[113  98 160 155] = <82>
[ 91 119  91 175] = <106>
[154  90 155  86] = <138>
[101 106 122 163] = <78>
[170  90 113 158] = <80>
[158 146 156  92] = <91>
[100 155  90 109] = <44>
[100 155  90 103] = <33>
[169  93 163 110] = <126>
size: [ 91 119] : 2
size: [170  90 113] : 3
size: [158 146 156] : 3
size: [101 106 122] : 3
size: [100 155] : 2
asked: [100 155  90 109] : <44>

[142 112 120  95 128 141 131 135 141 123 119 140 139 132 109  99 157 111
 140 137 112 123 122 126 128 114 155 115 120 125 121 136 131 116 165 129
 127 105 123 115 130  94 134 116 141 158] : <206>
[129 110 120 103 127 145 137 130 144 125 120 135 146 135 111 103 150 111
 136 138 111 125 122 119 125 112 153 119 122 127 123 142 134 114 166 132
 118 103 120 113 128  93 134 115 135 156] : <133>
[138 128 125 133 116 150 143 105 131 138 163 121 131 145 127 133 126 126
 124 124 120 138 115 108 133 139 131 127 124 116 142 140 147 139 131 130
 115 138 125 127 125 127 138 162 113 140] : <7>
[126 135 120 140 132 152 141 117 137 122 136 116 138 140 103 111 129 108
 114 143 158 125 124 125 137 142 121 127 126 126 153 130 119 145 133 102
 126 125 109 128 145 144 138 142 104 122] : <36>
[137 110 115  95 129 146 135 134 139 126 120 133 141 136 108 103 158 111
 137 143 114 129 124 125 125 113 151 121 124 133 124 140 132 112 163 131
 120 105 122 114 126 100 132 120 137 157] : <191>
[128 130 119 140 129 155 147 118 141 128 136 115 142 149 136 132 130 131
 125 129 134 128 118 125 125 139 124 127 127 122 144 127 126 150 134 103
 130 128 112 126 136 142 138 143 104 128] : <154>
[142 110 120  96 128 141 133 136 143 123 117 140 140 133 111  99 155 111
 142 135 115 123 123 125 129 115 154 115 119 125 124 137 130 115 164 131
 125 103 122 115 131  96 135 116 140 157] : <93>
[142 113 118 103 132 144 131 132 149 127 118 140 138 136 114 102 150 115
 138 139 114 126 120 123 128 113 146 116 125 129 129 137 132 119 170 131
 123 103 119 108 129 101 134 116 134 151] : <42>
[137 107 117  97 130 146 137 136 143 126 117 134 144 137 111 103 155 113
 139 140 117 127 124 123 126 113 151 121 122 132 128 140 130 111 164 134
 119 103 122 114 128 100 133 117 136 156] : <90>
[132 110 120 105 128 145 138 130 146 126 119 136 145 136 114 103 148 110
 136 138 113 126 122 120 126 114 152 118 121 126 125 144 134 115 167 133
 117 102 119 112 130  94 136 116 134 154] : <197>
[131 125 129 134 125 118 149 102 124 137 166 112 123 147 126 126 125 122
 127 132 122 144 117 106 131 144 139 133 124 116 144 132 132 141 137 119
 114 140 126 135 126 128 136 163 109 131] : <177>
size: [132 110 120 105 128 145 138 130 146 126 119 136 145 136 114 103 148 110
 136 138 113 126 122 120 126 114 152 118 121 126 125 144 134 115 167 133
 117 102 119 112 130  94 136 116 134 154] : 46
size: [142 112 120  95 128 141 131 135 141 123 119 140 139 132 109  99 157 111
 140 137 112 123 122 126 128 114 155 115] : 28
asked: [131 125 129 134 128 118] : <154>
size: [126 135 120 140 132 152 141 117 137 122 136 116 138 140 103 111 129 108
 114 143 158 125 124 125 137 142 121 127 126 126 153 130 119 145 133] : 35
asked: [108 103 158 111 137 143 114 129 124 125 125] : <191>

[128 138  97 148 160 129 159 167  98 140 110 114  91] = <86>
[167 123 119 124 135  89 114 128 168 175 172 113 152] = <51>
[128 138  97 110  91  91 139 113 107 164 114 140 130] = <107>
[100  96 144  93 125 164 130  91 139 113 110 162 119] = <102>
[147  93 125 164 130  91 139 113 110 140 107 114  91] = <76>
size: [147  93 125 164 130  91 139 113 110 140 107 114  91] : 13
asked: [144  93 125 164 130  91 139 113 110] : <102>
asked: [164 130  91 139 113 110 140 107 114  91] : <76>
asked: [168 175 172] : <51>
size: [167 123 119 124 135  89 114 128] : 8
size: [128 138  97 148 160 129 159 167  98 140 110] : 11

[107 124 130 129 137 144 151 135 117 129 129 113 132 113 120 114 149 142
 116 136 116 139 109  98]  <62>
[110 127 130 136 136 149 149 130 122 128 126 117 136 108 119 107 148 138
 119 133 113 138 109 100]  <35>
[118 113 122 112 125 118 139 121 122 120 148 119 121 146 135 157 147 145
 120 149 129 150 139 122]  <34>
[137 123 130 147 119 150 131  88 151 123 132 135 144 119 130 112 139 117
 136 127 117 144 135 133]  <123>
[145 120 149 129 119 119 152 144  88 134 132 130 124 150 135 156 148 146
 120 149 129 151 139 123]  <17>
[137 124 131 146 119 150 130  88 152 124 132 134 144 119 129 113 140 117
 136 126 117 145 135 133]  <5>
asked: [145 120 149 129 150 139] : <34>
asked: [119 150 130  88 152 124 132 134 144 119] : <5>
size: [118 113 122 112 125 118 139 121 122 120 148 119 121 146 135 157 147 145
 120 149 129 150 139 122] : 24
size: [110 127 130 136] : 4
size: [107 124 130 129 137 144 151 135 117 129 129 113 132 113 120 114 149 142
 116 136 116 139 109  98] : 24
size: [137 123 130 147 119 150] : 6
size: [145 120 149 129 119 119 152 144  88 134 132 130 124 150 135 156 148 146
 120 149 129 151 139 123] : 24

[116 146 136 123 117 128 136] -> <47>
[117 125 102 138  76 135 129] -> <69>
[132 146 136 123 117 128 136] -> <28>
size: [117] : 1
asked: [116 146 136 123 117 128 136] : <47>
size: [132 146 136 123] : 4
size: [117 125 102 138  76] : 5

[123 127 123 133 137 139 116 132 124 136 122 128 126 124 120 144 122 119
 129 133 119 119 125 140 115 124 123 126 127 110 122 117 130 125 129 114
 136 120 121 117 132 119 135 122 134 129 126 127] : <183>
[124 146 102 136 142 110 133 124 106 134 119 116 134 150 116 118 113 147
 133 119 132 125 158 142 135 120  89 119 138 122 149 153 135 139 148 130
 160 121 138  92 117 114 137 150 131 135 133 137] : <83>
[144 131 141 111 107 121 156 122 138 123 141 136 128 141 129 100 129 124
 116 136 136 145 140 114 143 131 149 142 126 138 153 150 130 120 125 148
 101 150 147 123 115 141 138 138 123 123 126 127] : <117>
[140 124 125 125 128 128 119 125 119 134 120 128 136 109 128 148 123 118
 154 118 135  96  96 135 119 134 103 112 121 120 101 107 143 148 125 111
 153  92 114 148 144 115 127 114 124 144 124 124] : <176>
[122 125 125 127 139 136 120 134 126 128 135 135 130 123 121 124 117 126
 132 136 124 115 117 138 120 126 127 129 122 125 129 123 137 127 123 120
 124 116 129 131 132 120 137 122 130 133 121 126] : <24>
[124 128 123 134 134 134 116 128 124 133 118 124 125 128 126 140 126 129
 128 129 117 124 130 139 131 123 122 125 130 116 120 117 128 125 132 117
 144 123 119 121 131 120 130 123 125 132 129 127] : <111>
[117 117 128 145 138 137  99 133 128 132 113 118 123 107 141 165 144 130
 137 116 120 120 107 130 122 131 123 116 129 145  84  91 115 131 118 108
 155 116  98 156 146 126 101 108 134 127 133 126] : <43>
[ 92 114 148 146 115 127 114 127 136 118 146 141 131 140 123  93 118 125
 121 141 137 135 133 120 130 129 144 141 122 133 158 151 138 124 129 146
  86 140 152 123 112 135 142 138 121 134 120 127] : <68>
[107 116 121 146 153 137  96 138 123 129 114 123 129 109 136 159 134 121
 147 116 128 106  99 132 120 132 113 112 125 138  90  97 128 140 122 112
 152 102 105 146 145 120 111 110 138 130 129 124] : <65>
[122 126 124 130 138 134 115 134 125 134 124 132 128 126 121 130 119 120
 131 134 121 116 120 140 124 125 125 128 125 119 125 119 134 126 126 116
 119 117 125 134 131 119 136 122 125 129 123 126] : <89>
size: [ 92 114 148 146 115 127 114 127 136 118 146 141 131 140 123  93 118 125
 121 141 137 135 133 120 130 129 144 141 122 133 158 151 138 124 129 146
  86 140 152 123 112 135 142] : 43
size: [144 131 141 111 107 121 156 122 138 123 141 136 128 141 129 100 129 124
 116 136 136 145 140 114 143 131 149 142 126 138 153 150 130 120 125 148
 101 150] : 38
asked: [140 124 125 125 128 125 119 125 119 134] : <89>
asked: [ 92 114 148 144 115 127 114] : <176>
size: [124 128 123 134 134 134 116 128 124 133 118 124 125 128 126 140 126 129
 128 129 117 124 130 139 131 123] : 26

[121 139 131 112 133 147 122 130 133 131 131 130 113 125 121 135 135 122
 141 120 132 126 127 124 134 121 122  93 127 130 117 102 127 114 122 126
 122 125 123 108 127 120 137 124 126 129 126 149 125 132]  <147>
[130 130 125 134 114 126 137 125 134 127 121 134 135 119 127 132 125 128
 126 119 123 128 124 125 127 120 126 123 115 124 126 129 130 128 125 124
 137 130 130 131 123 127 120 120 126 127 122 126 125 118]  <210>
[123 131 126 127 123 130 124 126 131 126 124 139 132 117 122 133 127 131
 132 126 131 126 129 127 126 125 128 123 129 128 128 126 126 127 127 128
 125 126 126 127 131 128 129 127 125 127 125 127 125 134]  <127>
[124 129 123 130 143 127 128 130 133 132 122 121 138 134 130 131 124 130
 124 132 123 125 126 127 130 127 129 124 134 128 128 127 134 130 128 128
 136 127 123 131 126 129 132 124 122 127 127 126 132 121]  <116>
[125 131 125 129 120 127 125 126 128 125 123 136 133 115 122 133 126 135
 130 130 131 126 131 130 125 127 132 126 130 128 132 128 127 127 130 128
 127 126 128 128 132 132 127 129 125 127 125 126 125 135]  <96>
[121 137 129 119 129 141 123 128 133 128 128 125 122 122 121 135 132 127
 138 121 132 126 127 125 131 122 123 109 128 129 124 114 127 121 125 126
 123 125 124 117 128 125 134 125 126 128 125 137 125 132]  <212>
[129 130 125 133 114 126 136 125 134 128 121 125 136 120 127 132 125 128
 126 119 123 128 124 125 127 120 126 124 115 125 126 130 130 128 125 124
 137 129 130 131 124 127 120 121 126 127 122 125 125 118]  <10>
[140 130 136 152 106 124 155 110 140 125 121 109 134 113 124 140 132 119
 137 115 125 145 123 117 125  88 123 123 109 102 122 139 128 127 117 122
 139 134 154 131 122 120 116  97 134 126 100 125 118 116]  <160>
[123 132 127 125 125 132 124 126 132 126 126 118 131 118 122 134 128 129
 133 125 131 126 129 126 127 124 126 121 129 129 127 125 127 126 126 127
 125 125 125 125 130 127 130 127 125 127 125 128 125 134]  <121>
[128 129 125 133 115 126 136 125 134 128 121 136 136 120 128 132 125 128
 125 119 124 128 124 125 127 120 126 123 116 125 126 129 130 128 125 124
 137 129 129 131 124 127 120 121 126 127 123 126 125 118]  <165>
[129 131 124 130 118 125 126 125 124 125 122 151 135 114 122 133 125 143
 128 134 130 126 132 134 125 130 138 135 131 127 140 131 125 130 134 129
 127 127 130 129 135 140 125 130 125 127 124 120 125 136]  <202>
[132 130 127 137 110 125 142 124 135 126 121 135 135 116 126 133 127 127
 128 117 124 131 124 123 126 115 125 123 112 120 126 131 129 128 124 123
 138 132 136 131 123 126 118 116 126 127 119 126 125 117]  <23>
size: [121 139 131 112 133 147 122 130 133 131 131 130 113 125 121 135 135 122
 141 120 132 126 127 124 134 121 122  93 127 130 117 102 127 114 122 126
 122 125 123 108 127] : 41
size: [121 137 129 119 129 141 123 128 133 128 128 125 122 122 121 135 132 127
 138 121 132 126 127 125 131 122 123 109 128 129 124 114 127 121 125 126] : 36
size: [125 131 125 129 120 127 125 126 128 125 123 136 133 115 122 133 126 135
 130 130 131 126 131 130 125 127 132 126 130 128 132 128 127 127 130 128
 127 126 128 128 132 132 127 129 125 127 125 126 125 135] : 50
asked: [128 128 126] : <127>
asked: [129 130 125 133 114 126 136 125 134 128 121 125 136 120 127 132 125 128
 126 119 123 128 124 125 127 120 126 124 115 125 126 130 130 128 125 124
 137 129 130 131 124 127 120 121 126 127 122 125 125 118] : <10>

[123 135 143 111  98 128 115]  <74>
[134 125 147  87 134 133 154]  <139>
[129 142 136 121 116 128 129]  <45>
[127 143 131 135 126 116 124]  <125>
size: [127 143 131 135] : 4
size: [129 142 136 121 116 128 129] : 7
asked: [ 87 134 133 154] : <139>
asked: [127 143 131 135] : <125>

[170 147 147 133 138 139 139  86 129  94 130 162 134 130 155] -> <72>
[136 110 113 139 147  97  89 116 129  84 142 123 152  81 165] -> <114>
[174 163 176 171 140 156 172 128 131 155 135 167 161 136 106] -> <53>
[166  89 168 151 108 131 144  98 167 122 151 166 163 100 161] -> <92>
[150 155 151 142 103 130 131 138 143 154 161 148 125 158 163] -> <39>
[154 155 158 166  95 170 169 108 143 154 100 162 154 160  97] -> <130>
[142 110 150 159 165  91 141 120 109 132 127 160 152  92 136] -> <174>
[ 90  96  93  81 145 160  90 166 128 130 115  93  84 152 131] -> <173>
[ 98 151  92  88 112 169 130 115 103 150 117  90 101 159 101] -> <63>
asked: [147 147 133 138 139 139  86 129  94 130 162] : <72>
asked: [154 155 158 166  95 170 169 108 143 154 100 162 154 160  97] : <130>
size: [142 110 150 159 165  91 141 120 109 132 127 160] : 12
size: [166  89 168 151 108 131 144  98 167 122 151 166 163 100 161] : 15
size: [170 147 147 133 138 139 139  86 129  94 130 162 134] : 13

[127 140 125 123 128 128 123 139] -> <73>
[138 129 137 116 126 136 131 140] -> <9>
[111 140 103 132 143 117 120 142] -> <15>
[150 153 100 146 178 135 112 112] -> <46>
asked: [103 132 143 117 120] : <15>
size: [138 129 137 116] : 4

[175 121 156 115 109 106 161 142 112] : <110>
[129 151 123 107 126 132 112 122 143] : <59>
[127 130 130 124 135 127 137 121 126] : <52>
[142 115 109 102 110 106 137 146 114] : <171>
[131 126 108 144 107 119 152 106 142] : <98>
[130 129 129 130 136 126 123 125 119] : <169>
[131 125 109 142 109 120 150 107 140] : <2>
[139 148 128 128 124 124 116 125 132] : <100>
[128 139 135 145 108 132 140 138 131] : <134>
size: [129 151 123 107 126 132 112 122 143] : 9
size: [139 148 128 128 124 124 116 125 132] : 9
asked: [142 112] : <110>
size: [130 129 129 130 136 126 123 125 119] : 9
asked: [130 124 135] : <52>
size: [131 126 108 144] : 4

[163 100 141 132 147]  <109>
[106 180 119  73 118]  <75>
[163 100 141 108 180]  <87>
[178 112 155 157 117]  <27>
asked: [163 100 141 132 147] : <109>
size: [163] : 1
asked: [108 180] : <87>
size: [163 100 141 108] : 4

[ 83 140 127 178 167] : <77>
[180 101 117  83 114] : <60>
[130 164 159  99 121] : <140>
[173 131 161 158 157] : <135>
[136  95 156 165 147] : <18>
[153 102 110 127 150] : <26>
[145  80 114 157 158] : <122>
[105 138 140 161 118] : <145>
size: [130 164 159  99] : 4
size: [153 102] : 2
size: [105 138 140 161] : 4
asked: [157 158] : <122>
asked: [164 159  99] : <140>
size: [153 102 110 127 150] : 5

